These are the activations of a small neural network, seen along a few directions. Each row is one input.
In each table, some parts of the input vary, and every possible input appears once, in random order.
A made-up example of a description, with smaller parts first: one of 6 places along a line, together with either a single point or one of 9 places along a line or (one of 3 separate values, together with one of 8 places around a ring).
Shared parts are said once, and a part with two or three values counts as separate values.
In the rows, zero is written as 128.

Other details of the inputs shift rows strongly along two fixed directions, in all tables alike. That doesn't count.

A family of inputs:
R1: [132 131 134 147 127 157 131 114 122 121 145]
R2: [ 72 135  97 109 164 127 156 145 108 123  84]
R3: [156 137 151 148 116 155 102 116 145 134 161]
R4: [133 150 138 141 123 154 112 120 121 121 142]
R5: [115 134 119 118 124 121 144 129 118 126 101]
R6: [107 124 121 120 133 111 140 141 128 136 119]
R7: [ 75 127 101 104 173 125 151 150 126 139  83]
R8: [137 126 137 143 128 153 131 119 128 126 134]
R9: [154  93 146  78  84  15 181 136 130 125 112]
R10: [115 130 128 114 134 113 132 135 125 135 102]
R11: [151 127 148 147 108 142 111 116 124 126 167]
R12: [126 115 131  63 108  18 166 154 129 134  82]
R13: [127 141 139 143 132 143 109 132 135 135 153]
R14: [101 137 120 128 158 154 113 137 130 144 119]
R15: [151 130 143 151 101 152 122 108 127 124 158]
R16: [134 134 138 140 117 146 116 117 118 125 150]
R17: [118 147 125 112 128 120 132 132 118 124 103]
R18: [141 140 144 141 121 146 111 122 136 128 140]
R19: [152 135 148 146 106 148 112 109 121 125 158]
R20: [118 129 122 118 131 121 151 127 120 123 102]
R21: [148 140 147 151 111 152 106 118 129 121 171]
R22: [132 120 139 149 130 143 128 124 136 133 157]
R23: [159 114 152  70  71  11 167 134 122 116 108]
R24: [152 136 151 146 119 154 102 118 146 136 167]
R25: [ 69 136  96 111 164 125 144 154 115 134  88]
R26: [124 109  75 138 174 148 117 126 135 107 114]
R27: [157 135 149 147 105 150 112 107 124 125 153]
R28: [ 98 129 114 137 161 154 134 136 129 137 122]
R29: [126 123  78 127 170 144  98 134 133 104 111]
R30: [112 123 119 119 132 113 141 140 131 137 116]
R31: [ 81 129 102 109 169 130 149 147 125 137  80]
R32: [177 105 110 152 130 146  89 109 142 107 160]
R33: [128 132 130 145 117 153 124 119 124 122 148]
R34: [ 71 132  96 110 168 126 154 150 109 126  88]
R35: [138 144 140 137 124 150 113 125 127 126 132]
R36: [134 128 133 145 124 154 119 121 140 137 141]
R37: [ 98 150 117 131 154 150 115 143 121 131 125]
R38: [138 128 138 147 118 150 121 119 137 130 139]
R39: [140 129 141 139 124 147 111 120 136 139 142]
R40: [127 128 129 143 120 145 125 125 124 125 148]
R41: [190  92 167 101  60  44 154 117 150 132 148]
R42: [ 71 140 101 105 168 120 135 154 110 137  87]
R43: [194  92 172 108  62  46 162 111 146 123 141]
R44: [144 134 143 141 119 150 113 119 125 131 137]
R45: [124 129 125 121 122 124 140 131 122 130 105]
R46: [177  99 104 150 122 139 103 109 146 106 157]
R47: [ 97 138 119 135 155 147 116 140 123 141 126]
R48: [120 126 128 117 133 111 129 137 128 140 120]
Description of these inputs: one of 4 places along a line, together with either a single point or one of 11 places around a ring.
Question: Changing only the place on the line of 4 turns R31 into R39. The same change can be made to R1. Which row results?
Answer: R19
Question: Change only the place on the line of 4 in R34. List by row number the other rows that result.
Answer: R11, R21, R40
Question: A walk changes only the place on the ring of 11. It starts at R40 and steps to R25. List the rest of the walk in order.
Answer: R6, R30, R41, R36, R38, R45, R5, R15, R33
Question: List by row number the other rows that have the place on the line of 4 in common with R21.
Answer: R3, R4, R12, R13, R17, R18, R23, R24, R29, R35, R37

A family of inputs:
R49: [150 123 134 150 126 151 108 115 135 123 166]
R50: [119 116 111 101 133  90 138 139 126 130 102]
R51: [ 70 145  82 127 191 174 127 145 116 127  77]
R52: [149 127 132 152 129 164 110 112 140 122 151]
R53: [166 121 179 153  84 134 129 108 140 135 189]
R54: [ 83 153 113 105 146 120 139 146 105 129  85]
R55: [166 121 178 156  84 136 128 108 139 138 189]
R56: [142 112 129 106 116  74 137 137 136 128 116]
R57: [ 95 169 121 170 156 227  88 124 113 132 143]
R58: [114 130 145 116 119 108 149 136 129 146 120]
R59: [121 158 138 153 132 182 101 120 120 131 142]
R60: [121 114 110 104 127  93 150 136 121 123  94]
R61: [160 117 173 114  83  84 152 122 140 143 146]
R62: [121 138 114 167 155 199  90 125 135 130 158]
R63: [ 73 136  85 111 176 132 138 148 118 127  71]
R64: [152 109 132 111 109  80 137 126 132 125 131]
R65: [157 124 139 147 123 145 106 120 145 128 159]
R66: [ 60 141  76 115 190 151 141 152 107 122  71]
R67: [113 142 133 103 121  97 143 138 111 123 104]
R68: [166 108 137 117  95  84 143 117 136 117 138]
R69: [179 117 152 151 106 143 103 106 148 126 175]
R70: [144 109 127 107 111  82 150 128 127 121 107]
R71: [152 128 137 169 130 180  92 109 140 129 173]
R72: [119 142 136  90 115  83 144 139 116 129  89]
R73: [ 75 152  86 161 193 221 104 132 119 123 122]
R74: [136 112 122 101 118  69 144 139 131 125 114]
R75: [150 129 167 164 100 165 117 111 138 142 183]
R76: [113 122 110 101 140  89 141 146 126 125 104]
R77: [140 112 121 111 113  93 142 127 131 122 115]
R78: [135 113 118 108 119  87 152 131 122 119 107]
Question: Changing only one part turns R73 into R77. The same change can be made to R66. Which row results?
Answer: R60
Question: What is each input in this table made of?
Answer: one of 5 places along a line, together with either one of 2 separate values or one of 4 places along a line
Question: Change only the place on the line of 5 in R62. List by row number the other rows that result.
Answer: R56, R65, R74, R76

A family of inputs:
R79: [206 139 210 170  38 144 110  85 135 126 228]
R80: [167 102 131  77  83  23 161 131 134 118  96]
R81: [ 76 162 134 154 149 198 121 130 116 142 142]
R82: [140 134 119 165 144 198  95 108 133 126 160]
R83: [ 88 124  86  87 156  97 151 156 117 123  64]
R84: [ 81 129  86  97 171 112 136 159 124 130  79]
R85: [ 66 148 133 101 156 113 166 156 116 150  79]
R86: [193 107 157 174  98 151 103 104 157 124 208]
R87: [ 81 122  88 106 175 112 147 149 120 132  79]
R88: [172 122 184  84  43  25 170 122 123 130 138]
R89: [127 132 161  82  79  37 164 142 111 139  92]
R90: [179 102 142 141  96 111 133 115 143 118 160]
R91: [172 142 188 163  72 166 112  99 134 136 209]
R92: [104 146 100 156 176 199  94 125 123 128 131]
R93: [170 129 137 177 117 198  87 100 146 124 186]
R94: [103 134 105 161 169 193  98 130 138 128 145]
R95: [ 93 121  90  85 157  95 152 151 111 123  66]
R96: [155  98 127  98 100  52 161 130 139 123 111]
R97: [ 82 154  88 158 193 210  91 141 125 129 125]
R98: [122 140 115 174 166 219  81 120 134 129 170]
R99: [ 79 124  85 103 166 119 145 151 119 122  71]
R100: [126 122 110 101 133  93 140 132 121 122  93]
R101: [ 38 159 118  98 178 134 157 161 111 150  62]
R102: [221 132 223 165  43 137 113  87 148 133 223]
R103: [194 103 158 159  88 136 106  92 150 122 194]
R104: [251 102 186 168  44 122  97  80 162 115 227]
R105: [139 141 121 169 143 195  93 107 128 118 155]
R106: [136 139 119 169 140 195  95 117 128 112 152]
R107: [102 178 155 180 150 235  93 117 122 139 163]
R108: [194 120 155 171  94 164  97  93 134 107 191]
R109: [156 103 128  87  98  49 151 133 140 125 110]
R110: [ 85 121  90 104 165 118 145 144 114 122  77]
R111: [ 80 157 137 159 150 200 110 134 117 154 135]
R112: [201 120 205 145  40 111 120 101 138 146 198]
R113: [ 83 135  83 100 167 118 141 154 112 119  65]
R114: [161  90 132  84  92  21 169 136 142 124 108]
R115: [103 148 102 160 172 195  91 134 129 122 137]
R116: [ 66 154 123  90 143  97 152 160 100 149  63]
R117: [ 98 148 101 158 180 198  91 131 121 123 135]
R118: [116 114 109 107 136  93 141 138 136 126 101]
R119: [117 112 109 104 135  93 146 131 127 124  96]
R120: [122 110 109 109 140  97 152 137 121 122 101]
R121: [124 140 114 173 162 219  84 114 133 129 163]
R122: [135 142 120 170 144 193  89 115 136 120 157]
R123: [158 103 133  87 103  41 148 134 129 120 113]
R124: [ 58 134  71 110 196 136 147 153 112 132  62]
R125: [ 99 160  96 184 179 242  80 119 126 120 142]
R126: [ 81 162 134 163 152 205 123 131 116 145 151]
R127: [ 86 115  96  92 162  87 147 151 122 128  80]
R128: [197  80 158  98  70  22 158 121 145 122 149]
R129: [156 109 131  92 101  47 148 127 127 117 107]
R130: [167  97 134  74  87  23 166 130 122 112  96]
R131: [106 142 154  91 119  92 160 143 121 146  98]
R132: [ 37 152 106 108 173 132 154 168 102 159  64]
R133: [193  86 152  95  59  27 158 114 148 118 133]
Question: What is each input in this table made of?
Answer: one of 5 places along a line, together with either one of 3 separate values or (one of 2 separate values, together with one of 4 places along a line)
Question: Changing only the place on the line of 5 turns R131 into R101. The same change can be made to R84. Which row results?
Answer: R94
Question: Changing only the place on the line of 5 turns R103 into R87. The same change can be made to R127. Which row results?
Answer: R128
Question: Change only the choice among 3 separate values in R112. List by row number the other rows that result.
Answer: R91, R131
Question: A walk changes only the place on the line of 4. It starts at R130 and steps to R100. List the rest of the walk in order.
Answer: R92, R123
Question: List by row number the other rows that have the place on the line of 5 in common with R108.
Answer: R79, R89, R105, R106, R107, R115, R117, R122, R125, R129
